These are the activations of a small neural network, seen along a few directions. Each row is one input.
In each table, some parts of the input vary, and every possible input appears once, in random order.
Descriptions start from the smaller parts, as in this example, which fits no table here: values(3) and (point or ring(11) or (line(4) and ring(5))).
Shared parts are said once, and a part with two or three values counts as separate values.

Other details of the inputs shift rows strongly along two fixed directions, in all tables alike. That doesn't count.

Rows:
R1: [  9 -37  36 -26  38  -8 -24 -13  -3  18 -29   7]
R2: [ 17   3 -40  12 -51   3  29  31  20 -35 -46  18]
R3: [ 22  39 -55   1 -65 -14   7   4 -18 -18   3  27]
R4: [ 34  -6 -11 -58  38 -42  -4   1 -23 -29  -5   2]
R5: [ 11  24   8 -40  51 -31  -7  -3 -31 -16   0  35]
R6: [  7 -25  18  24  -8  24 -16 -10  13  48 -29 -24]
R7: [ -2  -8 -18  56 -59  46  34  15  45  15   8 -11]
R8: [  1  15 -26  14  23   9  17  29  -1 -26   9   0]
R9: [  7  51 -32 -70  59 -15   8  47   0 -85 -23  59]
R10: [ 17   1 -17 -43  50 -27  -8   2 -39 -30  11  16]
R11: [ -3  -3  11   4  17 -19   9  12 -18 -46  17  -9]
R12: [-13 -31  27  42  -3  20  -4  13  37  22 -21 -20]
R13: [-10  48 -54  16 -25  26  20  22  32 -34 -13   9]
R14: [-43  -4  24  41 -58   5   5 -16  27 -16  15 -25]
R15: [ -7 -46  49  18   5  12 -20 -20   8  53 -15 -18]
R16: [  7 -31   1  23 -79  10 -10 -14  11  32 -20 -12]
R17: [ 15 -13   5 -16  51 -16  -6  -6  -8  15  -5 -38]
R18: [-11  -6 -10  43 -37  37   9 -14  -2  41  24 -23]
R19: [ 26  56 -61 -26   6  -6  18  19 -23 -22 -16  51]
R20: [-12 -26  14  34 -54  37   9  28  42  12 -16  28]
R21: [ 36   4 -42 -44   9 -12  13   9 -10 -23  -9  27]
R22: [ -1  38  -6 -20  22 -13  15  45  -3 -42   2  53]
R23: [ 17  35 -64   6 -48  37  38  49   9 -44   9  56]
R24: [-20 -45  77 -34  87 -26  -7  16   7 -12  21   4]
R25: [-18  13 -13  25 -86  45   6 -32  27  22  11  13]
R26: [  3  28  -1   2  21 -21  -9  -4 -21  15   2 -21]
R27: [ -4  -6  -9  41 -28  22  -1 -15  -7  35  24 -42]
R28: [ 13 -27   1  -9 -15  -4 -16  -5   1  14 -29   6]
R29: [-26   3  58   4  74 -34 -15  14  -6  -6  14 -19]
R30: [ 23 -18  30 -42 112 -44 -40   1 -25   8 -45 -37]
R31: [-19  15   7  54 -69  -3  21   7   8 -13  17   0]
R32: [ 19   0 -22  -1  -1  18  15   1   6  22  -9 -10]
R33: [-40 -16  60   6  46 -17 -42 -42   1  37  16 -70]
R34: [-20 -18  55   5  13 -27 -27 -28 -17  24  28  -7]
R35: [ 10   8 -14 -37  66 -13   2   6 -37 -15   5  15]
R36: [ -2 -30  16  15 -13  23   9 -18  11  40  13 -11]
R37: [-30  -6  50  33   6  -1 -16 -24  -7  54  23 -28]
R38: [ 35  26 -61 -22  -8 -14  44  40   1 -69 -24  28]
R39: [ 10  36 -63 -14 -66   0   0 -10   2 -29  -6  15]
R40: [-25  -4   2  26 -76  25 -11 -37  24  22  19  -8]
R41: [-16  23  -8  -3   4  14 -10 -19   8  14  -5 -16]
R42: [-26   2  37 -25  43  -4 -21 -27  -3  12   4 -14]
R43: [-13 -61  75 -13  45 -11 -15 -35   2  40  25 -18]
R44: [ 30  19 -45 -35   4 -23   2   7 -38 -39   9  14]
R45: [ -9 -22  15  31 -40  31   1 -26  -2  31  35   0]
Description of these inputs: line(5) and (values(3) or line(6)).
Question: The inputs of R6 and R41 match in every part but the line(5) part. If R30 is changed in the same way as R6 into R41, which row does it become?
Answer: R33
Question: The inputs of R34 and R10 match in every part but the line(5) part. If R37 is changed in the same way as R34 into R10, which row does it become?
Answer: R18
Question: Change only the values(3) part in R22. List by row number the other rows that result.
Answer: R29, R31
Question: Change only the line(6) part in R4. List by row number the other rows that result.
Answer: R17, R21, R32, R36, R43
Question: Change only the line(5) part in R5. List by row number the other rows that result.
Answer: R1, R25, R43, R45

Rows:
R46: [ 14  65 -81  -2 -61  19  27  24   4 -45 -19  53]
R47: [-36 -64  87  18 -16  -4 -13 -30   9  35  44 -10]
R48: [ 33  34 -74 -22 -40  -7  31  46  10 -70 -34  43]
R49: [ -6 -31  22  14  -9   8  13   7  12   2  23  11]
R50: [  -2  -17   -8   44 -100   33    7  -34    1   42   35   -8]
R51: [  10   29  -73   65 -118   53   37    6   21   16    8  -10]
R52: [-13   5  19 -15  32 -30 -25 -24 -19  -2  10 -15]
R53: [  2 -20  24 -21  28 -23 -32 -37 -11  32 -15 -27]
R54: [-49 -77 102  54 -11   1  -9 -18  30  37  37 -47]
R55: [-38 -46  74  25  18   8 -35 -24  30  45  -5 -48]
R56: [ 23  55 -75  -9 -63  16  27  26   7 -49 -18  56]
R57: [  4  25 -26   7  -3  11  24  33  12 -33  -7  16]
R58: [-31 -42  57  23 -32  10  -4 -22  13  28  36   3]
R59: [-37 -36  62  54 -25  32   5 -13  21  42  43 -17]
R60: [-10  14  -1  16 -27   6  10  14  19 -21  -4   2]
R61: [ 16   6  -7 -48  85   3  -5  20  -8  -8 -26  15]
R62: [ 15  33 -42   1  10  11  12  11 -11  -3  11  10]
R63: [  9   2 -15  -6  -5 -22  -5  -3 -15 -22 -11 -18]
R64: [  18   29  -75   58 -117   61   37    1   15   26   22    6]
R65: [  7   2 -15  -3 -24  36  -3  -8  13  25  -9  18]
R66: [ 22  12 -37  -6   5  -8  13  13 -17 -25 -10  -9]
R67: [ 21  14 -36 -22 -17 -21  -5 -11 -27 -25  -7  10]
R68: [ 22   2 -30   5 -44  26   3 -27   0  43  -5   3]
R69: [ -22  -18   13   50 -108   31    8  -14   33   17   21    9]
R70: [-12   6  22 -22  66 -43 -23  -6 -15 -18  -2 -30]
R71: [ 35 -19   0 -58  55 -25 -16   8 -26  -2 -29  29]
R72: [ 32  12 -25 -45  80 -24  -3  13 -20  -9 -44 -14]
R73: [-17 -45  47  51 -30  20  -8 -34   0  52  46 -40]
R74: [-24 -14  52  -5  87 -34 -23  -8 -14   9  17 -47]
R75: [  0  14 -17  -5  -3 -18  -4  -2 -11 -13  -5 -22]
R76: [  1  38 -36  11   4   8  18  26   4 -20  -7   5]
R77: [ -4 -13   6  -7 -34 -12   4   1   7 -21   2  21]
R78: [ 36   0 -31 -26  10 -14  -1  25  -3 -19 -55  14]
R79: [-34 -58  79  47 -20   4 -31 -55  21  81   7 -81]
R80: [ 21 -19  -7   5 -45   7  -6  -5   7  19 -28  12]
R81: [  5 -45  30  25  -7  10  -6   4  17  37 -18 -24]
R82: [  3   8 -13 -14  -8  13 -13  -7  14   7 -26  10]
R83: [ 19  61 -81   7 -36  36  46  41   3 -32  -7  52]
R84: [-14   4  31  -4  59  -7  -6   2 -12   7  23  -8]
R85: [ 41 -19  -4 -45  71 -16  -6  22 -21  -5 -31  20]
R86: [-25   8  39 -19  70 -36 -14   9  -4 -29  -5 -13]
R87: [-30 -12  60 -24  69 -27 -19 -12 -18   2  26   3]
R88: [-23   7  33  -5  48 -29 -18  -1  -2 -12   1 -23]
R89: [-26 -41  52  34 -13  17   6  -8  20  24  35  -5]
R90: [ -5  26   4 -31  94 -30   3  32 -15 -47 -13   9]
R91: [ -4  -2 -21  44 -45  54  12   7  39  26 -20  -8]
R92: [-24 -10  18  44 -83  41  12 -14  22  31  36  11]
R93: [ 17  62 -77  -4 -50  10  19  12  -1 -35 -16  39]
R94: [  5  11 -14  -7 -11 -11  10  22  15 -44 -15  16]
R95: [  8   1   6 -39  79 -33   5  33  -6 -56 -14  16]
R96: [ 23  23 -18 -61  56 -32  -9  -3 -43 -20   7  11]
R97: [  3  27   0 -51  73 -29 -10   6 -34 -24   6  23]
R98: [ 22   0 -30  10 -15  29  11 -11   2  40 -10  -8]
R99: [ 14  23 -18 -59  56 -49 -19  -5 -41 -35 -11   4]
R100: [-16 -11  48 -25  64 -30 -30 -27 -29  18  32 -19]
Question: What is each input in this table made of?
Answer: ring(5) and (values(3) or line(8))
Question: The inputs of R79 and R98 match in every part but the ring(5) part. If R70 is changed in the same way as R79 into R98, which row does it become?
Answer: R62
Question: The inputs of R92 and R59 match in every part but the ring(5) part. If R96 is changed in the same way as R92 into R59, which row does it become?
Answer: R64
Question: Change only the values(3) part in R78. List by row number the other rows that result.
Answer: R55, R79
Question: Start at R54 and move only the line(8) part, one step at a time. The first step leads to R95. Which rows follow, in order?
Answer: R57, R90, R76, R74, R51, R66
Question: Change only the line(8) part in R69. List by row number the other rows that result.
Answer: R46, R52, R56, R67, R77, R93, R99
Question: Change only the values(3) part in R82. List by row number the other rows that result.
Answer: R53, R80
